Each row below holds a small network's activations on one input, seen along a few directions.
Each table varies a few parts of the input and shows all the possible inputs, shuffled.
A made-up example of a description, with smaller parts first: one of 4 places along a line, together with either a single point or one of 9 places along a line or (one of 3 separate values, together with one of 5 places around a ring).
Shared parts are said once, and a part with two or three values counts as separate values.
In the rows, 128 means zero.

Other details of the inputs vary at random and push rows far along two fixed directions, the same in every table; ignore that.

A family of inputs:
R1: 98,129,134,128,123,112,107,128,119,109,136,122,104,106
R2: 152,133,128,120,125,144,155,127,126,150,123,127,143,155
R3: 92,118,111,135,133,116,139,159,148,75,112,123,136,118
R4: 134,126,123,122,127,141,149,142,142,107,117,128,150,136
R5: 162,134,133,146,135,123,91,89,90,205,156,119,103,128
R6: 171,137,132,122,127,144,138,107,115,181,133,126,133,155
R7: 179,138,136,125,127,147,128,99,105,196,144,123,132,151
R8: 149,130,134,128,132,133,112,114,111,161,131,117,134,137
R9: 84,114,124,142,143,97,83,141,124,97,115,109,120,105
R10: 122,130,140,117,123,119,92,126,118,121,135,122,116,112
R11: 150,130,123,125,126,149,156,135,138,134,122,128,156,151
R12: 91,117,132,142,150,95,67,117,110,120,122,117,102,88
R13: 120,126,117,133,131,124,149,141,136,124,116,127,127,142
R14: 88,130,139,140,136,108,74,111,98,128,125,115,97,105
R15: 103,123,112,131,131,132,177,157,156,83,107,140,142,134
R16: 125,138,137,122,122,149,144,121,120,124,116,131,133,143
R17: 158,134,124,142,130,135,127,107,113,170,146,135,118,128
R18: 142,129,127,119,128,147,158,133,137,126,117,135,147,139
R19: 94,127,120,125,119,118,146,160,150,76,122,132,123,122
R20: 108,117,126,123,133,123,118,151,139,89,109,117,146,120
R21: 107,125,131,117,119,117,116,152,151,77,120,134,133,116
R22: 97,118,129,120,138,122,128,147,139,84,99,127,143,117
R23: 138,126,126,122,128,142,144,133,135,121,119,131,143,133
R24: 118,132,122,113,110,148,221,146,162,100,128,149,142,146
R25: 146,131,106,136,121,148,185,143,153,124,132,142,150,151
R26: 123,123,144,116,125,109,89,122,133,120,135,137,117,105
R27: 165,137,121,136,128,140,145,106,115,185,146,132,121,152
R28: 107,128,124,132,121,110,109,141,142,98,135,135,110,110
R29: 153,131,125,145,134,127,108,104,106,181,147,121,115,133
R30: 126,120,134,131,140,116,76,120,112,135,124,111,128,114
R31: 138,126,118,143,135,126,120,122,124,144,136,128,126,130
R32: 161,143,138,113,108,156,165,115,127,149,146,139,134,146
R33: 143,132,145,107,115,145,163,114,129,140,140,137,134,134
R34: 107,122,136,133,128,92,74,120,128,121,142,136,95,90
Description of these inputs: one of 2 separate values, together with either a single point or one of 5 places along a line or one of 11 places along a line.
Q: Changing only the choice among 2 separate values turns R27 into R2. The same change can be made to R34. Which row results?
A: R26
Q: Change only the place on the line of 5 in R34. List by row number the other rows that result.
A: R1, R19, R24, R28
Q: Start at R13 and move only the place on the line of 11, one step at a time. The first step leads to R27. Which rows follow, in order?
A: R5, R29, R9, R31, R25, R3, R17, R15, R12

A family of inputs:
R35: 143,130,135,120,127,147,110,134,107,134,122,101,151,143
R36: 95,103,161,91,149,100,65,126,130,81,104,123,137,59
R37: 152,138,108,121,124,178,213,158,161,99,102,137,193,182
R38: 95,130,116,122,115,134,145,171,164,44,114,146,147,125
R39: 75,120,112,116,130,106,166,187,149,79,102,114,140,159
R40: 110,135,100,124,111,137,233,175,167,88,123,135,138,167
R41: 98,138,126,117,106,166,242,139,161,79,124,154,144,144
R42: 145,144,109,118,92,153,250,158,176,104,141,154,130,170
R43: 147,141,137,121,103,135,110,129,120,124,158,134,125,123
R44: 139,137,149,129,116,89,59,92,97,184,179,131,64,109
R45: 141,141,98,140,111,155,239,150,183,104,129,173,139,162
R46: 82,127,159,101,134,120,67,122,111,74,103,126,125,78
R47: 196,158,104,159,115,171,204,91,121,218,167,161,116,177
R48: 134,133,120,169,151,100,63,88,93,192,151,127,78,104
R49: 62,106,143,128,144,90,96,114,133,89,121,138,109,73
R50: 192,151,129,130,106,137,155,93,112,231,177,146,92,167
R51: 118,127,115,116,102,116,151,183,171,80,119,124,144,159
R52: 73,100,110,159,170,83,77,139,115,111,105,108,121,101
R53: 192,144,110,164,139,155,153,92,107,230,148,141,125,166
R54: 113,137,142,133,122,138,129,79,112,158,146,146,98,104
R55: 155,134,142,144,144,131,37,86,74,181,138,91,124,123
R56: 225,153,131,108,104,184,181,113,126,200,150,122,169,192
R57: 91,117,134,134,133,99,54,148,139,77,119,125,115,83
R58: 129,141,91,144,124,171,243,158,151,113,111,130,161,190
R59: 216,150,155,111,95,136,94,86,109,222,193,142,107,146
R60: 91,108,160,97,144,108,70,127,126,76,101,129,130,71
R61: 202,138,123,145,141,167,155,78,105,230,130,133,129,165
R62: 183,133,137,136,143,158,128,98,104,197,118,127,150,159
R63: 148,138,148,108,102,112,104,118,125,154,160,141,92,124
R64: 131,118,151,130,144,106,82,72,107,180,161,141,98,75
R65: 82,97,123,142,167,93,69,127,110,112,86,105,123,100
R66: 73,109,141,119,147,95,71,139,100,104,91,79,112,110
R67: 58,116,120,148,151,95,76,148,96,102,111,84,110,109
R68: 90,96,133,131,168,97,61,134,110,100,83,104,150,104
R69: 189,152,139,136,109,174,203,72,134,208,162,171,126,155
R70: 141,147,168,85,110,155,127,110,108,125,131,136,135,114
R71: 203,119,126,130,147,142,119,110,124,186,137,123,166,139
R72: 45,116,160,117,127,101,91,121,110,85,125,114,92,76
R73: 78,132,112,134,118,120,172,165,154,56,125,137,110,122
R74: 166,136,134,131,131,156,146,103,90,187,129,111,129,160
R75: 149,133,127,92,113,174,237,165,159,107,96,120,192,194
R76: 105,112,114,121,125,121,148,173,178,53,114,150,153,118
R77: 98,127,105,139,117,129,144,176,159,60,112,116,144,140
R78: 95,112,128,139,153,106,52,142,123,90,91,99,142,106
R79: 125,131,120,137,129,120,133,134,111,156,129,108,120,148
R80: 145,138,151,124,111,106,59,96,98,168,171,121,79,96
R81: 210,149,130,143,106,141,99,90,107,224,181,113,113,150
R82: 73,108,147,110,141,85,57,136,104,113,91,89,104,116
R83: 126,139,120,151,126,121,117,108,91,170,154,120,92,126
R84: 99,131,90,148,137,153,224,172,160,88,96,137,167,172
R85: 117,138,115,155,129,122,138,123,110,148,141,127,95,132
R86: 104,102,129,128,141,88,53,144,142,91,127,121,122,72
R87: 78,103,111,149,161,75,89,142,131,106,122,119,105,82
R88: 129,135,109,132,111,151,210,163,187,75,117,169,148,145
R89: 152,141,144,138,123,126,42,91,90,168,167,117,95,101
R90: 69,126,131,137,128,87,81,141,112,85,143,112,85,85
R91: 148,143,138,129,107,130,105,108,107,150,164,134,98,113
R92: 131,126,133,149,157,126,62,78,76,193,119,103,100,115
R93: 124,141,109,122,101,163,231,166,176,59,125,162,149,155
R94: 117,132,127,103,95,128,150,173,164,65,126,132,140,134
R95: 95,105,128,128,143,84,76,141,145,87,127,129,108,67
R96: 173,151,162,96,111,172,141,90,109,158,141,145,134,127
R97: 90,93,123,138,170,90,71,130,111,120,89,98,126,94
R98: 180,145,177,70,99,152,138,101,123,164,145,153,132,141
R99: 180,147,167,118,102,145,124,52,86,236,192,136,88,128
R100: 90,130,157,64,105,138,161,160,155,42,94,131,153,114
R101: 222,154,104,153,106,182,182,105,143,197,163,152,145,182
R102: 92,109,129,138,138,87,70,135,141,84,127,138,106,78
R103: 125,121,93,131,126,131,223,164,187,83,128,164,148,136
R104: 94,90,130,121,170,96,69,141,115,104,87,95,151,92
R105: 208,146,153,130,131,164,95,62,52,248,160,104,134,157
R106: 71,114,129,139,159,107,74,128,93,101,86,85,116,110
R107: 100,106,110,154,147,88,57,149,141,89,119,115,128,98
R108: 137,130,141,126,141,142,95,102,82,168,116,98,136,137
R109: 155,136,168,112,137,130,43,71,90,168,139,132,108,86
R110: 146,125,151,97,127,127,115,129,110,155,111,108,143,158
R111: 193,125,123,133,141,149,125,112,125,171,131,136,164,150
R112: 107,134,116,132,110,134,167,152,159,72,120,160,126,127
R113: 160,136,92,141,112,161,218,167,192,98,118,151,173,177
R114: 120,111,85,140,148,138,226,177,175,99,102,138,176,156
R115: 72,132,103,138,123,115,172,165,159,54,116,150,119,119
R116: 134,123,111,161,146,109,122,109,119,170,142,140,103,119
R117: 100,131,142,87,94,143,230,148,177,88,124,159,142,153
R118: 88,116,101,138,132,106,166,160,172,62,121,158,125,116
R119: 204,146,128,133,132,182,147,84,93,219,134,130,151,173
R120: 134,135,98,131,101,155,207,179,172,73,126,132,173,173
R121: 104,99,113,150,149,82,56,151,142,99,120,105,131,88
R122: 95,113,144,106,133,92,54,153,120,90,107,89,138,120
Q: Changing only one part turns R47 into R48. The same change can be made to R38. Which row results?
A: R57
Q: Changing only one part turns R81 into R101. The same change can be made to R66. Which row results?
A: R92
Q: Changing only one part turns R117 into R99. The same change can be made to R110. Which row results?
A: R75
Q: Describe the family of inputs behind these rows.
A: one of 8 places along a line, together with either one of 2 separate values or one of 9 places around a ring
Q: Which other rows agree with R36 in the place on the line of 8? List them by row number.
A: R64, R71, R86, R87, R95, R97, R103, R104, R114, R121
Q: Change only the place on the line of 8 in R103. List by row number the other rows that result.
A: R42, R44, R45, R73, R90, R115, R118
Q: Change only the choice among 2 separate values in R72. List by row number the other rows that result.
A: R70
